These are the activations of a small network on made-up records, seen along a few directions, one row for each record.
Each row is followed by the record's values for the fields KAVU, FATO, FILU, BANUG, SIGUZ.
Not every record has every field; a missing one is left out.
The largest differences between rows may come from other fields.
(in the rows, 500 means zero)
Random noise pushes rows far along 5 fixed directions. That doesn't count. These rows show it; they differ only by the noise:
[555 655 531 679 484 515 735 561 505 295 491 326 641 546 470 699 579 326]
[562 584 528 621 439 546 551 357 342 351 435 447 548 572 644 436 517 464]
[561 650 526 546 427 420 525 387 447 433 522 442 515 519 586 499 511 469]
[692 703 531 340 337 434 419 409 480 426 607 439 449 499 572 381 487 536]
[747 652 479 198 338 511 391 466 499 483 691 488 293 497 505 419 611 542]
[560 663 518 547 432 365 563 432 521 476 579 457 478 497 521 612 573 410]
[498 709 498 481 449 176 513 421 631 651 682 497 394 427 470 709 583 430]

[619 609 583 575 379 346 486 407 548 395 464 514 684 462 601 379 413 435]  KAVU: musuk / FATO: pilat / FILU: lapek
[812 524 503 282 325 570 458 594 597 412 691 594 387 481 496 414 553 414]  KAVU: nole / FATO: pilat / FILU: lapek
[425 495 517 473 477 292 398 391 505 750 697 655 361 360 472 454 523 450]  KAVU: nole / FATO: pilat / FILU: lapek
[543 660 557 498 490 453 604 547 537 352 508 314 753 424 541 470 368 547]  KAVU: gir / FATO: pilat / FILU: lapek
[352 553 495 374 587 693 548 655 514 530 397 216 656 545 432 685 357 602]  KAVU: nole / FATO: pilat / FILU: logu / BANUG: tanem / SIGUZ: saz
[502 457 443 610 480 468 571 430 512 505 384 591 548 505 576 518 543 448]  KAVU: musuk / FATO: pilat / FILU: lapek
[378 289 474 433 512 621 437 484 419 696 533 519 211 561 399 613 660 465]  KAVU: nole / FATO: pilat / FILU: logu
[533 348 384 504 502 598 413 600 540 540 523 643 322 518 412 525 635 436]  KAVU: nole / FATO: lelav / FILU: lapek
[398 406 570 390 536 695 525 524 362 666 722 376 234 433 323 543 674 469]  KAVU: nole / FATO: pilat / FILU: logu
[441 397 415 538 478 544 523 534 475 600 557 593 393 502 436 543 681 472]  KAVU: musuk / FATO: lelav / FILU: lapek
[199 407 542 658 613 430 407 417 404 545 298 286 693 531 579 465 274 707]  KAVU: musuk / FATO: lelav / FILU: logu
[481 478 599 553 503 306 377 592 539 497 488 407 672 507 437 415 274 543]  KAVU: nole / FATO: lelav / FILU: logu / BANUG: guko / SIGUZ: basuv
[464 490 551 683 509 553 574 617 557 463 522 501 427 482 409 795 629 349]  KAVU: gir / FATO: lelav / FILU: logu / BANUG: tanem / SIGUZ: saz
[551 641 583 616 459 262 594 433 606 501 629 503 620 384 523 520 494 391]  KAVU: gir / FATO: pilat / FILU: lapek
[607 420 311 349 664 676 569 712 498 439 491 507 478 499 318 469 521 551]  KAVU: gir / FATO: pilat / FILU: logu / BANUG: guko / SIGUZ: basuv
[405 702 554 349 456 410 342 529 484 567 540 177 598 424 410 386 277 720]  KAVU: musuk / FATO: lelav / FILU: logu
[715 511 595 616 387 489 577 447 532 348 450 578 527 549 557 551 621 287]  KAVU: musuk / FATO: pilat / FILU: logu
[516 431 548 630 515 595 571 460 491 462 426 633 508 519 536 658 635 373]  KAVU: nole / FATO: pilat / FILU: logu / BANUG: tanem / SIGUZ: saz
[820 660 686 375 163 387 362 368 569 463 625 499 369 492 620 320 459 424]  KAVU: musuk / FATO: pilat / FILU: logu
[487 504 544 665 464 377 567 470 558 423 581 562 515 442 410 503 497 431]  KAVU: gir / FATO: lelav / FILU: logu
[447 486 522 561 463 354 410 396 472 507 514 589 565 430 558 230 414 508]  KAVU: musuk / FATO: pilat / FILU: lapek
[486 466 507 351 456 461 377 712 667 477 531 459 461 462 311 616 474 508]  KAVU: nole / FATO: lelav / FILU: logu / BANUG: tanem / SIGUZ: saz
[745 597 570 433 285 502 376 523 538 234 445 429 682 525 582 262 355 531]  KAVU: musuk / FATO: lelav / FILU: lapek
[517 302 505 579 480 751 500 511 327 480 524 539 360 508 373 357 652 420]  KAVU: nole / FATO: pilat / FILU: logu
[483 701 507 485 544 177 626 489 631 498 480 591 646 402 603 501 416 544]  KAVU: musuk / FATO: pilat / FILU: logu / BANUG: guko / SIGUZ: saz
[656 458 393 287 493 807 611 728 556 385 576 495 390 548 369 521 771 413]  KAVU: musuk / FATO: pilat / FILU: lapek
[408 613 490 436 515 450 546 340 410 536 604 510 481 476 622 284 503 562]  KAVU: musuk / FATO: pilat / FILU: lapek
[615 386 468 724 432 599 558 365 433 298 426 742 514 569 591 365 605 368]  KAVU: gir / FATO: lelav / FILU: lapek
[682 580 590 303 306 655 481 546 508 399 595 386 519 532 475 416 472 420]  KAVU: nole / FATO: pilat / FILU: lapek
[507 490 473 411 579 556 520 506 431 533 493 526 468 475 506 499 476 563]  KAVU: gir / FATO: pilat / FILU: logu / BANUG: guko / SIGUZ: saz
[531 403 435 503 521 542 449 384 473 568 414 641 433 572 547 427 503 551]  KAVU: gir / FATO: pilat / FILU: logu / BANUG: tanem / SIGUZ: basuv
[325 478 580 728 519 385 496 363 366 491 414 497 709 444 620 360 302 469]  KAVU: nole / FATO: pilat / FILU: lapek
[456 460 514 553 472 486 430 552 547 467 429 524 523 537 443 556 451 480]  KAVU: nole / FATO: lelav / FILU: logu / BANUG: tanem / SIGUZ: saz
[290 431 413 440 578 515 421 419 425 638 408 458 478 516 579 435 442 644]  KAVU: musuk / FATO: pilat / FILU: lapek

Which values does each new row have?
[397 399 438 568 585 539 430 395 340 530 484 600 512 484 604 350 486 635]  KAVU: gir / FATO: lelav / FILU: lapek
[518 439 591 703 484 619 633 520 397 424 530 494 483 494 403 609 622 227]  KAVU: nole / FATO: pilat / FILU: logu
[423 426 477 491 504 386 326 540 500 621 556 529 465 462 441 550 457 511]  KAVU: nole / FATO: lelav / FILU: lapek
[632 340 524 537 429 651 396 538 392 478 593 583 313 546 378 507 676 325]  KAVU: nole / FATO: lelav / FILU: logu
[730 562 589 484 246 359 428 616 722 446 641 531 437 475 272 592 565 285]  KAVU: nole / FATO: lelav / FILU: logu
[572 586 454 226 427 446 240 538 568 568 577 470 452 409 494 203 311 673]  KAVU: nole / FATO: pilat / FILU: lapek
[413 491 554 710 507 480 481 457 416 497 522 489 618 494 513 431 452 465]  KAVU: nole / FATO: lelav / FILU: lapek
[424 579 480 504 559 461 548 360 443 492 395 414 611 529 689 501 431 559]  KAVU: musuk / FATO: pilat / FILU: lapek
[686 384 542 501 333 702 432 431 405 358 480 556 390 533 467 319 537 446]  KAVU: gir / FATO: pilat / FILU: logu
[692 631 501 248 431 486 499 617 571 363 393 382 634 563 576 558 358 577]  KAVU: musuk / FATO: pilat / FILU: logu / BANUG: guko / SIGUZ: saz
[362 428 495 529 579 484 545 547 554 646 592 482 358 467 338 640 672 420]  KAVU: musuk / FATO: pilat / FILU: logu
[349 468 445 640 684 584 686 483 388 478 494 485 609 428 513 488 516 508]  KAVU: gir / FATO: pilat / FILU: lapek
[753 487 413 240 381 745 444 688 550 325 473 439 513 579 479 440 561 596]  KAVU: musuk / FATO: lelav / FILU: lapek
[511 481 492 397 536 525 470 530 527 502 404 478 510 524 556 586 499 576]  KAVU: musuk / FATO: pilat / FILU: logu / BANUG: tanem / SIGUZ: saz
[601 513 436 521 460 435 551 375 555 506 588 760 376 489 537 475 645 362]  KAVU: gir / FATO: pilat / FILU: lapek
[464 482 598 793 495 492 597 281 382 450 365 630 565 537 666 527 505 372]  KAVU: gir / FATO: pilat / FILU: logu / BANUG: tanem / SIGUZ: saz
[487 490 550 471 347 505 351 330 352 605 589 541 424 536 618 348 466 574]  KAVU: nole / FATO: lelav / FILU: lapek
